A small network was trained on invented records. Each row is its activation on one of them, seen along a few directions.
Each row is followed by the record's values for the fields MIV, MEK, DUNUV, MUPI, NATEG.
A field that a record lacks is left out.
Other fields move the rows too, some of them a lot.
In the rows, zero is written as 500.
Strong random noise was added to every row along 2 fixed directions; ignore it. To show where, here is one row again and again, with new noise each time:
721  586  622  538  802  603  590  720  477  372  667  602  439  514
445  468  448  495  480  639  551  690  505  356  541  407  629  440
839  302  281  54  440  800  491  597  518  668  343  398  666  814
449  284  220  217  207  756  487  615  534  517  333  251  798  590

363  502  544  524  589  530  585  571  576  480  541  509  505  425 -> {MIV: goti, DUNUV: nusel, MUPI: mego, NATEG: nek}
463  540  600  563  591  386  511  559  454  454  601  622  267  466 -> {MEK: mono, DUNUV: sutig, MUPI: lepu, NATEG: kipe}
552  416  383  365  378  612  419  521  376  506  460  365  604  598 -> {MIV: pozu, DUNUV: sutig, MUPI: lepu, NATEG: nek}
571  742  698  716  573  361  447  624  401  179  458  491  653  342 -> {MIV: goti, DUNUV: toba, MUPI: lebop, NATEG: nek}
455  492  452  561  478  597  376  611  514  390  454  447  674  437 -> {MIV: goti, DUNUV: pep, MUPI: leg, NATEG: nek}
295  388  498  429  493  619  478  569  573  560  530  541  371  576 -> {MEK: likup, DUNUV: vozu, MUPI: leg, NATEG: nek}
684  648  534  595  758  504  493  420  386  389  591  517  481  522 -> {MIV: pozu, DUNUV: toba, MUPI: leg, NATEG: nek}
656  373  272  529  623  671  624  535  523  531  538  486  506  693 -> {MEK: mono, DUNUV: pep, MUPI: lepu, NATEG: nek}
679  573  423  605  648  475  456  502  438  328  506  432  713  488 -> {MIV: pozu, DUNUV: pep, MUPI: leg, NATEG: nek}
291  305  376  526  198  618  510  565  491  410  473  283  661  421 -> {MIV: pozu, DUNUV: vozu, MUPI: lebop, NATEG: kipe}
568  543  613  380  528  391  415  527  426  499  471  462  565  461 -> {MIV: pozu, DUNUV: nusel, MUPI: mego, NATEG: nek}
693  628  640  515  687  281  498  382  449  513  382  533  385  520 -> {MEK: mono, DUNUV: toba, MUPI: mego, NATEG: nek}
679  597  519  558  609  416  531  389  441  509  542  624  541  650 -> {MIV: pozu, DUNUV: toba, MUPI: lepu, NATEG: kipe}
618  428  641  211  450  640  323  680  505  589  391  482  528  550 -> {MIV: goti, DUNUV: nusel, MUPI: mego, NATEG: nek}
381  584  414  735  416  251  651  217  460  488  453  453  642  464 -> {MIV: pozu, DUNUV: toba, MUPI: lebop, NATEG: kipe}
575  540  512  277  372  589  443  503  475  559  348  397  501  576 -> {MIV: goti, DUNUV: toba, MUPI: lebop, NATEG: nek}
326  578  490  697  527  459  570  416  531  291  582  502  620  436 -> {MIV: goti, DUNUV: toba, MUPI: leg, NATEG: kipe}
368  451  551  600  417  429  402  422  483  473  483  490  492  483 -> {MIV: pozu, DUNUV: toba, MUPI: leg, NATEG: kipe}
154  368  360  473  111  618  374  509  624  528  418  238  603  494 -> {MEK: mono, DUNUV: toba, MUPI: leg, NATEG: nek}
633  658  730  367  537  358  341  476  427  566  352  553  365  296 -> {MIV: goti, DUNUV: pep, MUPI: mego, NATEG: kipe}
485  725  648  633  658  334  522  445  477  613  628  690  273  516 -> {MEK: likup, DUNUV: sutig, MUPI: lepu, NATEG: nek}
515  673  627  730  698  370  628  396  561  426  519  550  490  461 -> {MEK: likup, DUNUV: toba, MUPI: mego, NATEG: nek}
373  474  624  465  469  594  434  559  507  621  555  475  448  414 -> {MIV: pozu, DUNUV: nusel, MUPI: mego, NATEG: nek}
491  531  519  493  469  355  588  266  587  567  445  513  419  512 -> {MEK: mono, DUNUV: toba, MUPI: mego, NATEG: kipe}
305  373  383  720  467  575  638  566  504  208  584  271  765  382 -> {MIV: pozu, DUNUV: vozu, MUPI: mego, NATEG: nek}
308  369  240  394  102  429  418  316  488  694  270  379  736  473 -> {MIV: pozu, DUNUV: pep, MUPI: lepu, NATEG: kipe}
480  630  536  630  567  390  527  418  493  438  405  474  638  360 -> {MIV: goti, DUNUV: pep, MUPI: mego, NATEG: nek}
587  553  655  329  539  490  518  554  513  547  588  659  320  501 -> {MIV: goti, DUNUV: nusel, MUPI: lebop, NATEG: kipe}
640  403  356  342  499  545  461  508  565  472  418  392  558  717 -> {MEK: mono, DUNUV: toba, MUPI: leg, NATEG: nek}
697  506  604  621  823  621  504  700  489  301  751  538  372  578 -> {MIV: pozu, DUNUV: vozu, MUPI: leg, NATEG: nek}
151  212  185  412  171  757  544  538  607  615  447  317  597  609 -> {MEK: likup, DUNUV: vozu, MUPI: lepu, NATEG: nek}
271  539  787  740  591  516  509  774  491  362  648  642  314  323 -> {MEK: likup, DUNUV: vozu, MUPI: lebop, NATEG: nek}
601  587  525  562  483  588  461  585  392  263  373  376  653  407 -> {MIV: goti, DUNUV: toba, MUPI: lebop, NATEG: nek}
152  443  385  724  406  390  578  450  666  480  699  510  471  359 -> {MEK: mono, DUNUV: nusel, MUPI: leg, NATEG: kipe}
756  491  513  341  672  728  469  755  524  503  606  575  396  660 -> {MIV: goti, DUNUV: nusel, MUPI: lepu, NATEG: nek}
518  603  714  655  555  570  438  811  443  185  541  497  577  332 -> {MIV: goti, DUNUV: pep, MUPI: lebop, NATEG: nek}
667  590  578  513  570  503  455  582  383  384  392  525  507  307 -> {MIV: goti, DUNUV: pep, MUPI: lebop, NATEG: kipe}
732  628  565  657  846  448  603  434  482  597  606  753  311  528 -> {MEK: likup, DUNUV: pep, MUPI: lepu, NATEG: kipe}
577  473  541  460  578  655  554  566  502  607  561  501  290  566 -> {MEK: mono, DUNUV: vozu, MUPI: lebop, NATEG: nek}
388  489  547  637  620  490  613  482  549  575  641  524  494  468 -> {MIV: pozu, DUNUV: nusel, MUPI: mego, NATEG: nek}

Which values does each new row have?
524  302  425  421  582  646  496  497  495  631  564  523  424  714 -> {MIV: pozu, DUNUV: vozu, MUPI: leg, NATEG: nek}
509  348  310  318  401  772  417  571  556  610  564  319  498  609 -> {MIV: pozu, DUNUV: nusel, MUPI: leg, NATEG: nek}
240  452  509  511  340  582  535  606  579  503  488  462  496  503 -> {MEK: likup, DUNUV: vozu, MUPI: lebop, NATEG: nek}
576  565  587  514  529  618  506  519  462  457  440  500  531  543 -> {MIV: goti, DUNUV: toba, MUPI: lebop, NATEG: nek}
589  346  462  280  445  618  548  528  580  677  417  551  384  684 -> {MEK: likup, DUNUV: vozu, MUPI: lebop, NATEG: kipe}
293  343  361  545  567  652  594  484  551  553  583  523  452  573 -> {MEK: likup, DUNUV: vozu, MUPI: leg, NATEG: nek}
511  471  347  622  503  419  701  370  566  550  642  523  598  529 -> {MIV: pozu, DUNUV: nusel, MUPI: lebop, NATEG: kipe}
560  427  357  221  513  426  572  334  530  736  366  419  436  589 -> {MEK: mono, DUNUV: nusel, MUPI: mego, NATEG: nek}
487  426  508  291  233  599  415  483  521  534  251  486  551  511 -> {MIV: goti, DUNUV: toba, MUPI: lebop, NATEG: kipe}
426  438  532  500  626  675  528  611  620  556  642  595  339  616 -> {MEK: likup, DUNUV: vozu, MUPI: leg, NATEG: nek}
761  549  557  442  491  472  346  542  410  399  302  359  759  454 -> {MIV: pozu, DUNUV: pep, MUPI: mego, NATEG: nek}
331  372  338  779  620  637  660  556  546  297  755  413  606  514 -> {MIV: pozu, DUNUV: vozu, MUPI: leg, NATEG: nek}
218  439  504  536  387  573  493  588  458  447  650  504  499  388 -> {MIV: pozu, DUNUV: nusel, MUPI: lepu, NATEG: kipe}
512  721  658  855  796  393  495  543  365  133  681  532  511  331 -> {MIV: pozu, DUNUV: toba, MUPI: leg, NATEG: nek}
542  573  669  605  592  601  471  695  435  368  522  554  518  410 -> {MIV: goti, DUNUV: pep, MUPI: lebop, NATEG: nek}
549  514  382  621  497  453  475  422  456  336  502  388  767  606 -> {MIV: pozu, DUNUV: toba, MUPI: leg, NATEG: nek}
398  353  347  516  300  423  393  475  578  503  419  431  596  423 -> {MEK: mono, DUNUV: pep, MUPI: leg, NATEG: kipe}
359  469  557  440  331  659  341  633  572  408  509  480  418  316 -> {MIV: goti, DUNUV: pep, MUPI: leg, NATEG: kipe}
211  421  235  733  285  527  520  417  576  333  472  206  758  436 -> {MEK: mono, DUNUV: toba, MUPI: leg, NATEG: nek}
564  490  592  663  523  533  502  640  394  308  526  497  608  368 -> {MIV: pozu, DUNUV: pep, MUPI: lebop, NATEG: kipe}
